These are the activations of a small network on made-up records, seen along a few directions, one row for each record.
Each row is followed by the record's values for the fields W, L, P, D.
Not every record has every field; a missing one is written absent.
Other fields move the rows too, some of them a lot.
In the rows, 500 means zero.
Random noise pushes rows far along 22 fixed directions. That doesn't count. These rows show it; they differ only by the noise:
[774 584 479 534 573 384 591 435 471 664 526 471 661 557 497 575 392 553
 533 202 452 601 510 622 588 409 352 380 204 384 592 620 424 352 546 524
 284 666 321 564 618]
[312 486 459 639 501 711 256 308 520 448 444 545 410 267 563 586 310 394
 357 467 513 519 523 555 509 539 431 438 546 531 378 325 395 691 606 516
 497 591 620 574 544]
[499 529 346 485 278 598 320 444 353 522 613 518 382 622 505 582 193 350
 322  70 755 441 852 641 679 578 503 290 522 559 473 823 213 494 561 538
 676 699 873 418 476]
[528 531 568 349 614 468 556 589 186 810 355 648 380 711 241 606 512 296
 435 643 463 594 544 229 553 646 500 624 806 713 531 506 574 536 331 489
 371 496 377 538 398]
[578 508 367 704 538 542 558 548 353 428 596 589 479 589 376 385 577 500
 533 392 559 333 504 462 587 416 563 275 445 423 504 615 770 498 380 777
 657 544 553 265 467]
[595 337 633 450 579 533 515 686 608 631 364 377 391 442 547 254 421 308
 663 646 585 631 627 484 338 555 487 540 737 358 516 444 635 425 531 724
 668 555 362 281 513]
[532 504 443 446 556 469 455 614 400 465 683 460 427 491 569 496 447 371
 607 586 488 522 640 652 377 564 511 540 444 568 354 529 454 411 623 316
 625 388 546 396 374]
[464 677 328 331 407 480 388 373 729 598 625 419 543 800 499 458 445 680
 664 588 416 613 549 707 538 568 359 580 770 188 688 748 282 514 654 296
 716 640 691 491 510]
[300 466 530 411 489 707 576 819 369 350 520 726 463 152 861 346 534 452
 381 477 633 471 832 645 362 524 500 465 523 755 315 353 481 574 372 556
 649 432 699 397 369]
[383 666 678 514 346 531 539 480 435 447 295 553 673 468 280 639 474 712
 331 419 637 487 524 247 647 541 598 424 477 476 582 469 535 362 509 552
 473 707 361 509 403]
[601 602 716 548 303 393 464 496 465 525 342 559 440 250 727 541 436 388
 383 305 542 621 506 351 777 617 599 781 346 656 371 510 370 415 382 645
 268 544 422 634 568]
[533 386 344 660 430 341 234 322 473 518 669 369 322 435 488 403 587 310
 616 662 437 176 343 266 462 519 654 513 561 574 453 475 522 491 508 450
 620 525 516 427 465]
[577 472 383 500 403 420 235 608 462 292 692 519 327 334 373 462 333 304
 351 506 534 496 588 494 437 403 475 581 753 898 446 384 639 490 604 285
 571 572 875 392 490]
[372 459 445 147 541 628 609 433 670 646 346 384 682 502 268 493 602 479
 842 746 230 419 478 686 365 458 554 364 707 461 437 396 428 606 625 386
 546 429 334 300 549]
[460 328 464 469 500 446 641 418 461 443 613 597 269 537 730 451 793 464
 475 611 362 266 663 417 504 465 633 509 597 619 503 562 390 691 187 470
 541 184 662 479 568]
[527 147 418 486 546 548 502 371 455 554 441 249 652 692 378 533 439 524
 481 344 534 296 308 464 650 406 338 314 387 694 505 594 370 713 509 558
 314 443 494 667 698]
[556 485 673 520 372 503 736 574 753 510 361 541 492 135 457 586 734 457
 402 772 270 460 261 473 553 725 731 725 405 611 434 394 497 626 539 504
 423 507 376 666 440]
[267 459 364 600 378 603 526 522 473 737 447 637 393 532 706 468 719 281
 581 485 504 502 405 623 546 546 598 324 453 239 479 594 407 719 431 625
 585 530 356 560 374]
[564 663 435 509 502 427 591 393 330 672 563 634 535 471 314 622 625 571
 434 558 331 452 356 312 750 509 597 655 598 551 491 486 717 601 535 763
 411 557 249 635 644]
[484 513 384 392 411 296 612 499 633 516 610 389 714 761 417 639 731 704
 650 701 383 435 337 508 564 385 558 386 508 470 602 615 635 491 630 367
 494 432 345 481 674]
[331 468 516 459 613 675 549 387 333 322 626 617 617 319 500 552 569 657
 249 499 442 564 605 658 638 500 370 747 530 528 515 418 650 755 626 372
 492 153 613 754 703]
[496 474 526 719 622 504 371 537 602 505 365 695 556 508 434 439 392 444
 179 380 515 511 367 468 401 467 651 191 534 406 540 378 637 416 473 448
 521 768 669 409 225]
[514 524 488 425 560 459 406 485 584 535 424 697 664 560 528 602 500 365
 493 470 383 494 562 552 496 561 503 354 587 639 448 592 597 471 403 241
 323 523 725 354 550]
[567 244 499 658 377 380 372 598 674 627 372 392 372 490 784 327 467 267
 315 351 683 629 396 581 452 422 437 354 431 469 732 489 355 511 399 386
 463 613 637 595 540]

[396 742 571 627 409 538 526 443 578 529 344 701 494 421 636 577 646 568
 587 499 537 625 563 423 455 533 355 426 417 261 714 502 494 442 271 451
 374 679 412 502 508]
W: w2 / L: l3 / P: p3 / D: d2
[454 559 547 524 610 523 439 535 364 510 518 551 428 501 744 494 474 440
 586 567 569 342 667 416 359 717 660 419 366 524 281 530 413 317 390 554
 626 441 494 290 318]
W: w2 / L: l1 / P: p2 / D: d2
[476 572 452 518 475 388 459 534 689 674 473 497 513 542 640 638 505 350
 557 530 367 647 245 732 390 565 666 398 267 338 380 489 325 431 695 316
 432 572 339 577 318]
W: w4 / L: l2 / P: p3 / D: d2
[256 898 590 616 402 627 623 422 352 241 495 670 437 404 231 664 570 949
 243 622 493 537 427 290 551 521 533 671 442 473 623 278 334 490 443 387
 559 612 491 746 120]
W: w1 / L: l1 / P: p3 / D: d2
[514 720 644 419 555 425 493 270 588 586 378 519 553 474 554 422 398 678
 438 345 351 638 480 520 588 444 747 630 512 149 481 378 352 311 562 636
 521 512 312 499 452]
W: w2 / L: l2 / P: p3 / D: d2
[557 505 374 608 557 372 430 565 306 462 696 502 228 633 448 367 529 478
 398 562 595 590 535 423 415 332 425 557 671 495 730 413 680 466 422 462
 660 421 583 470 508]
W: w2 / L: l2 / P: p3 / D: d2
[581 343 510 571 441 563 443 221 607 600 372 509 229 327 485 420 491 180
 622 247 421 542 642 517 474 278 412 415 618 264 615 458 448 667 361 666
 356 527 430 443 747]
W: w5 / L: l1 / P: p3 / D: d1
[403 487 569 451 603 574 426 398 556 615 347 471 505 719 392 658 398 460
 632 613 485 595 558 419 409 562 425 354 664 334 482 528 483 505 556 477
 444 567 350 414 495]
W: w3 / L: l1 / P: p2 / D: d2
[233 540 599 697 399 826 529 110 318 401 268 493 412 108 423 567 589 522
 458 446 604 404 675 397 657 457 456 441 352 339 618 274 463 701 348 714
 505 327 334 517 802]
W: w4 / L: l1 / P: p3 / D: d1
[412 415 492 593 689 600 502 591 368 592 486 609 454 422 456 307 594 503
 251 648 501 487 324 456 327 548 433 617 562 474 643 292 523 625 421 344
 587 493 565 736 201]
W: w3 / L: l1 / P: p3 / D: d1
[371 831 381 595 442 579 450 444 370 414 448 673 600 135 606 451 718 693
 563 755 451 236 413 293 600 494 568 522 496 784 419 211 755 528 237 760
 562 525 504 303 724]
W: w3 / L: l2 / P: p3 / D: d2
[522 262 603 399 874 531 502 455 497 745 303 492 639 589 542 283 574 397
 651 618 374 412 400 408 258 567 405 482 579 400 540 419 524 491 315 385
 360 389 378 483 413]
W: w3 / L: l1 / P: p3 / D: d2
[339 260 494 562 183 327 515 408 430 445 578 433 241 454 626 541 834 499
 402 562 610 369 505 143 586 276 455 584 640 608 764 462 480 732 328 482
 409 371 363 793 734]
W: w5 / L: l3 / P: p3 / D: absent
[535 553 463 607 459 632 557 554 340 699 339 483 357 552 454 596 394 404
 387 538 771 447 697 389 550 650 503 221 501 624 621 533 500 490 328 827
 651 666 513 306 656]
W: w1 / L: l1 / P: p2 / D: d2
[299 413 364 473 323 533 399 534 562 389 590 424 485 571 481 533 373 414
 418 316 585 581 503 776 581 267 743 258 561 398 326 485 506 575 834 600
 707 449 533 409 494]
W: w4 / L: l3 / P: p3 / D: absent
[433 254 780 376 624 519 513 557 583 465 325 759 530 341 666 435 476 230
 463 240 331 566 600 474 405 462 687 516 601 475 167 451 502 517 447 485
 212 433 425 496 237]
W: w1 / L: l2 / P: p2 / D: d1
[508 356 472 562 447 295 243 598 393 689 527 308 424 580 354 547 332 236
 379 546 651 617 209 337 455 499 580 566 564 625 493 382 562 397 796 400
 458 638 300 698 365]
W: w1 / L: l1 / P: p3 / D: d1
[357 388 338 649 399 540 475 263 559 482 470 379 505 720 461 705 543 541
 405 441 455 269 211 550 696 438 742 167 272 489 358 573 305 707 545 609
 513 399 515 548 554]
W: w3 / L: l3 / P: p3 / D: d2
[438 445 561 605 625 525 410 330 503 339 558 557 639 520 631 285 551 808
 285 431 427 376 275 376 728 581 545 808 542 364 460 543 570 605 466 614
 541 365 651 723 447]
W: w3 / L: l2 / P: p2 / D: absent
[457 388 570 435 470 285 507 282 418 587 636 512 485 428 546 722 625 373
 513 491 451 287 716 271 364 455 729 405 448 501 498 500 440 364 568 308
 367 403 254 577 552]
W: w1 / L: l3 / P: p3 / D: d2
[447 552 346 634 551 494 473 571 531 540 622 604 444 448 802 341 495 505
 494 379 406 569 292 708 491 320 613 439 365 339 283 377 415 578 560 738
 566 569 427 582 311]
W: w4 / L: l1 / P: p3 / D: d2
[605 541 388 682 780 563 349 539 429 571 552 567 599 691 326 389 268 605
 353 491 561 485 405 431 446 520 373 341 630 432 535 486 735 452 557 641
 631 789 633 419 356]
W: w4 / L: l3 / P: p2 / D: d1
[270 476 572 421 481 565 583 618 401 493 637 418 525 487 634 650 616 617
 418 767 635 688 601 626 442 672 419 741 447 342 555 508 550 590 812 315
 670 223 295 769 545]
W: w3 / L: l1 / P: p2 / D: d1
[539 465 600 254 461 508 593 753 598 493 466 547 599 457 486 297 465 577
 549 339 461 720 533 614 407 398 242 699 658 477 586 514 363 494 531 326
 384 685 511 671 249]
W: w5 / L: l1 / P: p2 / D: absent
[431 377 600 592 685 770 590 522 447 489 401 552 520 498 553 441 534 561
 618 552 556 514 591 451 440 637 153 526 476 342 533 574 519 681 358 601
 446 494 444 580 454]
W: w3 / L: l1 / P: p2 / D: d1
[409 404 623 520 453 486 244 570 524 443 256 376 570 326 590 336 461 246
 411 553 628 640 341 599 572 537 727 597 501 538 382 304 799 416 596 459
 594 194 534 291 680]
W: w5 / L: l1 / P: p2 / D: d1
[396 568 494 511 422 544 399 570 771 373 387 469 430 350 512 404 453 475
 524 584 403 931 281 788 467 273 367 647 652 381 549 208 568 631 648 397
 464 480 514 551 569]
W: w2 / L: l3 / P: p3 / D: absent
[629 569 378 500 409 485 453 570 253 492 648 407 369 392 217 379 585 301
 699 536 510 468 468 529 502 488 395 717 457 576 554 522 624 487 524 374
 590 411 481 452 459]
W: w4 / L: l1 / P: p2 / D: d2
[554 760 483 403 504 515 643 500 330 574 425 461 513 619 469 699 282 724
 471 430 621 568 760 455 579 409 442 280 425 714 522 431 304 354 405 730
 468 641 406 361 667]
W: w1 / L: l3 / P: p2 / D: d2
[539 481 468 438 561 545 606 302 353 582 563 557 525 457 342 372 598 640
 388 331 410 255 537 401 591 493 613 559 564 355 609 545 496 554 452 671
 597 481 447 564 482]
W: w2 / L: l2 / P: p3 / D: d1

Here are new rows. What are their fields?
[406 475 432 532 642 656 638 320 513 627 482 545 470 730 488 607 569 689
 352 638 356 492 379 547 649 617 436 530 570 382 559 577 341 830 448 602
 517 402 536 748 550]
W: w3 / L: l3 / P: p2 / D: absent
[515 361 547 441 399 466 699 574 828 551 528 514 414 392 577 682 595 515
 424 653 436 398 633 485 224 536 560 303 538 521 597 495 298 563 570 389
 495 722 476 597 426]
W: w3 / L: l3 / P: p3 / D: d1
[467 534 629 284 272 373 521 616 592 674 405 469 400 468 597 642 534 427
 646 680 534 640 636 270 457 558 386 691 742 622 546 514 356 497 494 459
 345 680 263 630 570]
W: w4 / L: l3 / P: p3 / D: d1
[536 672 471 486 404 374 666 700 613 402 569 255 449 799 726 751 432 716
 738 865 547 698 408 556 679 565 496 592 336 755 276 585 351 459 553 717
 511 365 397 454 698]
W: w1 / L: l3 / P: p3 / D: absent
[305 691 425 422 282 460 375 563 389 694 438 696 567 343 599 383 576 409
 557 193 557 656 534 571 457 246 473 379 531 234 602 390 449 415 523 427
 462 791 241 546 307]
W: w5 / L: l1 / P: p3 / D: absent
[650 504 391 516 802 399 552 706 458 514 584 693 725 532 804 368 539 622
 353 442 555 466 641 641 240 404 285 187 376 704 714 444 676 305 230 265
 423 531 784 347 602]
W: w2 / L: l3 / P: p3 / D: d2
[457 673 444 251 286 569 689 473 526 479 578 646 480 378 278 587 534 585
 540 323 403 393 782 551 502 388 674 401 682 467 489 552 404 503 586 642
 604 691 471 386 440]
W: w1 / L: l2 / P: p3 / D: d2
[562 400 442 401 676 618 770 506 563 509 627 535 700 627 366 430 560 931
 462 648 392  70 489 263 514 638 466 466 703 631 502 647 483 643 436 833
 618 730 591 579 411]
W: w1 / L: l2 / P: p3 / D: absent
[469 374 422 528 580 503 483 536 514 336 669 705 562 559 399 402 592 508
 514 451 419 154 496 323 407 465 644 363 676 579 351 613 698 529 423 557
 549 601 713 376 246]
W: w1 / L: l2 / P: p3 / D: d2
[586 298 619 505 468 487 569 489 655 477 413 553 628 450 580 525 631 443
 575 401 449 349 464 374 563 556 454 491 447 534 442 688 610 593 387 587
 255 512 478 544 633]
W: w3 / L: l1 / P: p2 / D: d2
[410 573 685 540 730 521 432 328 438 445 319 523 492 727 508 587 499 610
 414 757 454 578 471 335 558 705 562 665 569 438 473 456 578 461 337 383
 494 166 560 435 547]
W: w5 / L: l2 / P: p3 / D: d1
[283 429 304 485 513 517 423 650 414 451 734 427 494 769 509 555 494 636
 527 697 643 623 410 516 442 410 226 529 701 553 572 514 582 669 690 428
 583 499 502 711 502]
W: w1 / L: l3 / P: p3 / D: d2
[654 336 619 725 627 577 579 611 669 405 538 543 514 487 221 649 400 382
 474 528 449 530 343 441 441 649 502 471 446 399 333 614 789 558 749 666
 410 690 411 570 321]
W: w4 / L: l3 / P: p3 / D: d2
[333 620 395 633 604 589 378 348 298 601 352 573 550 488 480 519 575 379
 720 562 384 449 272 453 578 438 518 355 360 509 314 326 547 572 353 578
 364 429 290 395 478]
W: w4 / L: l1 / P: p2 / D: absent
[519 478 550 441 651 511 432 367 554 736 292 420 618 601 705 540 340 569
 342 582 509 490 401 432 665 681 598 519 562 628 414 454 436 532 459 780
 452 446 511 523 811]
W: w4 / L: l1 / P: p3 / D: d2
